A =
190	120	148	143
97	196	221	146
181	190	209	151
223	138	207	133
191	170	156	177
219	165	187	200
163	157	153	174
83	148	53	203
179	165	167	185
170	191	203	194
197	165	162	128
191	173	177	164
172	187	203	169
199	136	155	191
132	128	116	197
Indices start at 1.
row 1 col 1: 190
row 14 col 2: 136
row 11 col 4: 128
row 11 col 1: 197
row 3 col 1: 181
row 15 col 3: 116
row 2 col 3: 221
row 15 col 4: 197
row 13 col 4: 169
row 10 col 3: 203
row 3 col 3: 209
row 11 col 2: 165
row 3 col 4: 151
row 9 col 4: 185
row 15 col 1: 132
row 12 col 2: 173
row 2 col 4: 146
row 3 col 2: 190

arr =
4498  4425  4540  3998  4992  4153  3878  4383  4385  4012  4638  4584  4278
4654  4533  4286  4569  4303  4705  4367  4690  4623  4715  4599  4722  4429
4356  4354  4802  4642  3849  5056  4676  3881  4448  4230  4554  4763  4088
4519  4515  4822  4399  4597  4347  4236  4434  4341  4194  4268  4242  4670
4640  4415  4197  4506  4515  4603  4405  4371  4287  4270  4324  4481  4417
4843  4800  4223  4640  4644  4782  4612  3719  4820  3847  4372  4185  3980
5081  3570  3363  4121  6165  3386  7962  5565  4197  5006  2924  4218  4940
4053  4089  4624  4259  4316  4000  4266  4666  4296  4582  4323  4415  4749
4388  4176  4290  4529  4654  4127  4237  4488  4352  4770  4711  4518  4549
4090  4154  3564  4538  4046  4676  4946  4197  4497  4574  4384  4602  4394
5094  4700  3882  4699  4713  5083  4526  4177  4176  4063  4272  4581  4138
5036  4109  3984  4454  5131  3952  6146  5304  4370  4623  3700  4265  4943
4131  4539  4663  4481  3909  4722  3380  4005  4506  4211  4848  4485  4248
Rows and columns are counted from 1.
(1, 1)	4498
(12, 6)	3952
(10, 10)	4574
(9, 1)	4388
(1, 6)	4153
(10, 11)	4384
(3, 11)	4554
(8, 5)	4316
(5, 1)	4640
(11, 2)	4700
(3, 13)	4088
(5, 4)	4506
(13, 12)	4485
(12, 9)	4370
(1, 4)	3998
(3, 8)	3881
(12, 1)	5036
(12, 10)	4623
(13, 7)	3380
(11, 13)	4138
(13, 10)	4211
(9, 3)	4290
(7, 12)	4218
(13, 9)	4506
(11, 3)	3882
(8, 3)	4624
(10, 12)	4602
(2, 7)	4367
(1, 3)	4540
(4, 1)	4519
(13, 3)	4663
(9, 11)	4711
(10, 7)	4946
(11, 5)	4713
(9, 8)	4488
(6, 11)	4372
(8, 10)	4582

X =
[[  5.3 -48.7  12.6   1.2 -31.0 -41.2  20.3 -22.0  -4.8  18.1   4.1  -3.6
   -2.4 -10.6  18.2]
 [ -1.0   2.0   7.1  15.7  -5.9 -12.6  14.6  -2.4  24.4  22.8   5.7 -40.1
   13.9  17.5   8.5]
 [ -0.9 -15.2   1.5 -28.2   1.3   5.8   4.9  -7.7 -16.1  26.6  -7.3 -10.0
  -28.5 -32.2  17.9]
 [ -3.9   8.9  -8.2   4.3 -12.2  -6.0 -30.3 -25.4  10.5 -23.1  -0.9  36.6
    4.0   7.1 -26.1]
 [  1.3  -4.1  22.1  -7.8  13.0  14.2  14.7  16.2   8.3  11.6  -1.3 -14.0
  -15.5 -22.8  -2.2]
 [ -4.6  36.4  29.0 -30.8 -19.1  11.3  22.2 -24.9 -10.2  -3.0  -2.1  24.8
  -28.1 -12.6  15.2]
 [  3.5  26.3 -26.9  -3.0   8.5  33.5   6.6  16.8   5.0   6.2   5.5 -53.1
   -9.7   4.4  25.1]
 [ 13.3  38.8 -19.4  20.8 -12.8  -1.4 -38.2 -13.8  20.3  -5.5  18.2   8.6
   12.8  39.7   3.8]
 [ -6.2  -3.2  26.3 -32.6  -1.9  -0.6  -1.9  -3.6 -30.7 -14.2  -9.6   6.1
   -9.3 -21.2  -9.4]
 [  1.3  13.3  -4.5   6.8 -17.6 -16.3  12.8 -19.8  14.2   7.2  11.0 -13.6
   18.0  19.1  12.5]
 [ 10.1   4.5  -3.1  13.8  21.5   7.1 -11.0   9.8  13.8 -20.8   4.1  -2.6
    3.6   7.1 -42.9]
 [-25.3 -28.9  16.7 -27.8  11.0  12.8  -2.5   5.2 -32.4   5.5 -28.7   7.9
   -8.6 -21.4   4.9]]
Rows and columns are counted from 1.
(1, 1) = 5.3
(9, 10) = -14.2
(9, 1) = -6.2
(9, 7) = -1.9
(10, 12) = -13.6
(12, 10) = 5.5
(12, 12) = 7.9
(11, 6) = 7.1
(11, 10) = -20.8
(11, 12) = -2.6
(2, 11) = 5.7
(11, 8) = 9.8
(12, 8) = 5.2
(9, 8) = -3.6
(12, 7) = -2.5
(2, 13) = 13.9
(5, 1) = 1.3
(3, 11) = -7.3
(6, 4) = -30.8
(9, 9) = -30.7
(5, 7) = 14.7
(8, 9) = 20.3
(4, 1) = -3.9
(7, 14) = 4.4
(8, 12) = 8.6
(1, 5) = -31.0
(11, 2) = 4.5
(12, 2) = -28.9
(11, 3) = -3.1
(5, 2) = -4.1
(12, 15) = 4.9
(12, 5) = 11.0
(11, 11) = 4.1
(6, 5) = -19.1
(7, 6) = 33.5
